A small network was shown many inputs. Here are its activations along a few directions, one row for each input.
Each table varies a few parts of the input and shows all the possible inputs, shuffled.
A made-up example of a description, with smaller parts first: one of 4 places along a line, together with either a single point or one of 11 places around a ring or (one of 3 separate values, together with one of 8 places around a ring).
Shared parts are said once, and a part with two or three values counts as separate values.
In the rows, 128 means zero.

Other details of the inputs shift rows strongly along two fixed directions, in all tables alike. That doesn't count.

Table:
x1: [129 119 132 123 117 128 157 101 125 122 121 104 142  86 131]
x2: [126 144 140 145 159 101  82 150 115 136 134 127 121 139 128]
x3: [121 105  89  96  99 145 162 115 185 130 128 175 129 161 135]
x4: [149 150 137 161 135 114  90 155  92 123 124 157 108 149 136]
x5: [107 101  98  84 104 161 143 127 183 141 137 170 120 144 111]
x6: [131  88 125  98  80 165 189  66 121 139 120  84 161  68 107]
x7: [112 123 127 115 138 114 123 127 162 128 129 149 124 143 131]
x8: [133 158 146 163 160  82  89 142 105 123 134 129 131 121 139]
x9: [129 169 148 167 165 102  64 160 106 130 122 156  98 136 136]
x10: [151 124 129 131 112 154 168 118  91 126 127  92 135 116 141]
x11: [119  99  84 100 119 132 131 134 195 141 128 203 117 180 132]
x12: [124  94 119  87  84 192 188 100 132 131 130  99 139  95 105]
x13: [137 134 114 136 141 117 111 152 134 134 133 161 119 167 140]
x14: [126 164 144 159 170  80  68 154 125 127 127 125 118 156 138]
x15: [127 160 154 156 151 102  99 162 103 106 133 114 117 150 134]
x16: [137 158 165 159 140 128 128 124  73 113 127  59 139  98 144]
x17: [145 102 113 107  79 179 193 101 121 126 134 109 148 105 133]
x18: [131 148 146 160 163  98  80 145  97 126 128 101 114 136 128]
x19: [154 122 140 133  95 150 172 108  71 120 117  52 155 108 125]
x20: [128 117 125 134 142 103 113 120 133 140 127 137 123 121 123]
x21: [121 138 125 139 143 109  96 135 140 142 119 190 108 120 131]
x22: [144 154 160 157 130 139 135 137  68 108 125  51 131 102 124]
x23: [128  93 126  97  82 159 190  72 122 137 119  85 167  71 111]
x24: [126 155 147 153 155  98  88 153 122 106 123 116 112 164 129]
x25: [119 100  82  98 120 142 129 136 189 145 134 208 117 176 132]
x26: [129 121 138 120 115 149 153 121 117 122 118  89 137 126 110]
x27: [133 121 138 126 123 142 155  97 101 134 127  92 149  78 131]
x28: [145 152 161 151 143 126 119 127  71 120 131  63 136  94 135]
x29: [107 114 100  92 120 147 139 137 190 132 140 186 113 149 121]
x30: [118 131 120 133 155 102 100 134 147 142 130 165 125 133 133]
x31: [164 150 151 160 117 129 143 128  60 104 123  58 141 110 144]
x32: [103  96 110  85 106 155 155 123 191 124 136 178 126 149 118]
x33: [115 136 132 119 131 126 136 128 142 129 142 128 136 123 129]
x34: [128  85 111  87  86 168 181  80 136 147 124 108 155  69 110]
x35: [125 101 117  90  80 191 176 108 141 130 119 148 122  96  97]
x36: [111  99 113  96 106 156 142 115 170 131 133 147 122 144 109]
x37: [148 144 167 155 127 126 133 115  52 121 117  25 144  86 119]
x38: [131 157 149 162 160  76  92 140 106 117 130 126 131 122 141]
x39: [125 134 110 134 137 114 116 150 159 123 130 179 125 178 148]
x40: [110 129 116 122 162 109  97 154 169 141 136 181 108 155 134]
x41: [123 122 129 128 134 128 115 141 130 127 129 125 109 146 115]
x42: [117 104  75 100 112 138 133 134 191 144 131 203 117 171 129]
x43: [114 158 131 162 176  63  66 149 141 121 119 154 117 158 147]
x44: [132 160 151 155 162  95  91 156 109 122 138 122 125 132 137]
Description of these inputs: one of 4 places along a line, together with either a single point or one of 10 places around a ring.
Q: The inputs of x16 and x15 match in every part but the place on the line of 4. If x44 is changed in the same way as x16 into x15, which row does it become?
A: x22
Q: List by row number the other rows that have the place on the line of 4 in common with x10.
A: x3, x4, x11, x13, x17, x19, x25, x31, x39, x42
Q: List by row number the other rows that have the place on the line of 4 in common with x34.
A: x1, x6, x8, x20, x21, x23, x27, x30, x38, x43

Table:
x45: [122 135 144 125 124 142 140 133 125 122 131  99 133 125 122]
x46: [161 131 148 146  92 165 183 115  55  93 123  43 141 115 133]
x47: [126 141 130 148 158  94  83 142 134 139 127 160 114 133 131]
x48: [138 146 155 153 138 130 115 143  71 120 127  72 122 115 117]
x49: [130 144 126 152 152  80  88 136 130 129 122 157 125 137 146]
x50: [123  87 100  79  87 176 201  93 167 129 135 132 150 106 126]
x51: [116 147 139 139 158 112  86 160 132 127 132 158 102 142 121]
x52: [131 171 159 166 164  93  84 161  94 113 127  83 118 152 135]
x53: [110 122 105 113 139 124 118 140 183 128 142 203 116 155 139]
x54: [112 108  90 115 137 112 105 127 184 151 128 197 112 160 126]
x55: [110  80 105  77  91 170 180  88 172 142 127 138 135 100 100]
x56: [123  87 104  83  85 184 184  95 156 146 128 159 132  88 111]
x57: [126 152 144 147 154 112  87 160 109 123 130 131 107 140 124]
x58: [133 142 126 143 147 116  88 152 122 139 132 162 107 142 133]
x59: [143 112 127 111  87 164 180 100 103 126 121 112 151  79 131]
x60: [147 106 123 110  89 170 174 101 104 143 128  86 146  92 118]
x61: [147 147 151 157 143 107 124 131  77 113 130  60 145 124 140]
x62: [144 125 122 129 121 117 129 123 116 133 125 125 148 132 142]
x63: [119 127 100 119 131 112 111 144 177 137 132 212 121 158 149]
x64: [121 118  94 118 125 113 113 131 174 141 129 204 123 164 142]
x65: [109 106 109  88 120 143 147 126 187 134 134 150 132 153 120]
x66: [121 133 142 113 127 151 140 132 130 122 132 113 132 118 123]
x67: [137 145 156 158 143 112 126 111  83 115 126  71 142  91 134]
x68: [114 144 140 148 162  95  80 147 131 129 127 144 109 138 120]
x69: [147 144 145 162 132  97 116 117  76 123 115  83 143 111 139]
x70: [122 114 136 111 103 152 172  98 127 125 122  69 148  97 112]
x71: [143 125 149 137 117 137 165  93  80 115 124  45 153  72 128]
x72: [141 140 142 143 129 121 122 122 100 130 123 122 135 102 137]
x73: [149 113 129 120 101 157 162 103  89 138 125  70 145  96 119]
x74: [102 105 115  92 124 138 144 114 191 136 132 158 132 132 117]
x75: [118 159 152 150 159 103  91 153 126 120 128 128 115 136 128]
x76: [132 119  92 121 120 138 114 156 165 128 130 207  96 195 134]
x77: [134 119 126 126 134 123 121 120 126 144 127 129 131 113 125]
x78: [125 141 127 137 154 101  86 158 135 130 133 134 111 166 124]
x79: [122 124 134 126 136 122 119 127 122 133 125 106 127 128 113]
x80: [146 132 136 135 111 158 137 139  90 112 126  93 114 149 119]
x81: [140 101 116 111  92 159 175  96 109 140 122  84 148  97 117]
x82: [140 126 121 135 114 118 135 109 109 132 119 109 148 123 140]
x83: [132 146 130 152 154 104  86 160 116 136 131 155 113 152 136]
x84: [113 102  99  97 119 131 152 115 180 133 135 159 142 145 133]
x85: [139 154 163 158 146 119 124 132  75 111 130  84 134  99 138]
x86: [125 123 150 121 111 153 161  98 112 125 124  71 145  80 112]
x87: [126 151 135 151 158  96  99 159 130 116 138 145 122 151 147]
x88: [136 142 147 152 137 115 112 134  78 122 121  62 127 125 117]
x89: [112 101 106  91 117 152 144 129 170 139 133 160 122 145 112]
x90: [111  88 112  78  90 181 180  95 165 141 128 146 129  94 100]
x91: [109  89 106  74  84 173 191  90 178 137 128 118 147 118 109]
x92: [133 162 147 172 170  72  84 145  98 112 126  97 127 142 145]
x93: [115 130 108 123 135 110 111 141 175 132 128 218 116 144 145]
x94: [121 147 135 143 162 100  94 143 141 126 136 162 119 138 142]
x95: [113 121 104 122 138  99 106 127 181 136 125 212 121 142 139]
x96: [138 132 139 139 130 136 125 120  97 137 124 112 128  98 124]
x97: [160 167 141 184 136 101  93 159  65 100 118 114 112 169 153]
x98: [121 115 114 100  99 167 158 140 173 118 133 158 119 177 126]
x99: [109 151 145 139 156 112  95 154 144 123 131 152 111 146 126]
Q: Describe the family of inputs behind these rows.
A: one of 5 places around a ring, together with either a single point or one of 10 places around a ring
Q: The inputs of x95 and x68 match in every part but the place on the ring of 5. If x62 is changed in the same way as x95 into x68, which row does it become?
A: x78
Q: Change only the place on the ring of 5 in x81. List by row number the other rows that result.
A: x82, x84, x88, x91
Q: List by row number the other rows that have the place on the ring of 5 in common with x85.
A: x46, x50, x53, x61, x67, x71, x84, x87, x92, x94
Q: Start at x73 and move only the place on the ring of 10, one step at a time. The first step leads to x60. Which rows follow, in order?
A: x83, x58, x56, x96, x47, x77, x54, x81
Q: Change only the place on the ring of 5 in x46. List by row number the other rows that result.
A: x76, x80, x97, x98

Table:
x100: [127 169 154 164 179  75  83 152 107 112 137  99 133 140 151]
x101: [158 138 148 139 104 159 158 128  58 117 124  54 142 116 135]
x102: [111 131 125 118 142 129 115 142 169 133 138 200 110 122 130]
x103: [134  99  87 100  88 152 151 117 162 140 122 184 127 154 128]
x104: [122 109  87 110 108 129 126 134 183 131 122 226 113 176 140]
x105: [ 79 103 112  77 121 144 154 124 214 126 134 124 127 167  96]
x106: [149 126 151 142 120 125 156  94  61 131 120  17 164  73 125]
x107: [119  86 106  85  92 172 162  94 151 158 121 147 130  91 102]
x108: [103 171 170 158 176 112  64 177 110 114 132  85  88 163  92]
x109: [112 127 108 128 161 101  75 150 176 151 132 227  97 152 127]
x110: [132  96 103  96  68 175 188 103 144 123 120 151 140 122 128]
x111: [144 158 125 167 157  78  57 169 103 128 119 151 106 192 144]
x112: [148 118 111 127 114 136 131 134 106 128 128 121 127 151 133]
x113: [130 112 102  98  99 162 162 126 173 121 135 180 123 156 138]
x114: [112 109 109 103 105 151 138 108 169 148 122 194 119 105 119]
x115: [145 132 159 151 114 122 161  92  65 109 116  36 165  66 134]
x116: [130 158 154 146 143 100 124 125 110 113 129  81 149 112 143]
x117: [117 115 125 115 120 145 139 115 147 132 128 168 123  97 120]
x118: [137 119 115 112 111 158 156 135 138 117 138 146 129 147 141]
x119: [143 100 136 111  92 161 199  77  95 136 123  30 175  63 121]
x120: [124 155 141 158 173  75  88 149 124 125 132 111 134 146 146]
x121: [124 163 157 160 170 105  80 166 107 127 136 131 108 128 129]
x122: [145 132 137 149 136  98 125 107  81 131 122  63 151 100 130]
x123: [126 163 135 173 183  46  49 153 121 129 120 142 120 161 148]
x124: [119 168 147 167 172  93  60 196 125 100 130 116  83 229 122]
x125: [125 106  84 105 123 138 126 145 185 140 136 209 110 186 137]
x126: [140 133 148 148 110 114 146  88  83 121 108  62 159  79 130]
x127: [117  88 111  84  96 179 169 104 154 155 133 144 131  93  99]
x128: [132 122 139 121 110 132 174  90 117 113 128  84 161  79 133]
x129: [129 121 129 126 138 135 114 126 109 144 133 123 118 105 114]
x130: [137 158 160 160 165 117  92 151  83 129 137 102 117 110 131]
x131: [137 115 113 118 105 152 161 125 143 112 131 159 125 138 141]
x132: [119 121 133 109 126 153 141 126 152 128 140 157 120 104 120]
Q: Describe the family of inputs behind these rows.
A: one of 3 separate values, together with either a single point or one of 10 places around a ring
Q: The inputs of x102 and x131 match in every part but the choice among 3 separate values. If x108 is changed in the same way as x102 into x131, which row does it become?
A: x124
Q: List by row number the other rows that have the choice among 3 separate values in common with x128.
A: x100, x105, x106, x115, x116, x119, x120, x122, x123, x126
Q: Start at x104 and move only the place on the ring of 10, one step at a time. The first step leads to x103. Which rows follow, in order?
A: x111, x112, x125, x101, x118, x113, x131, x110
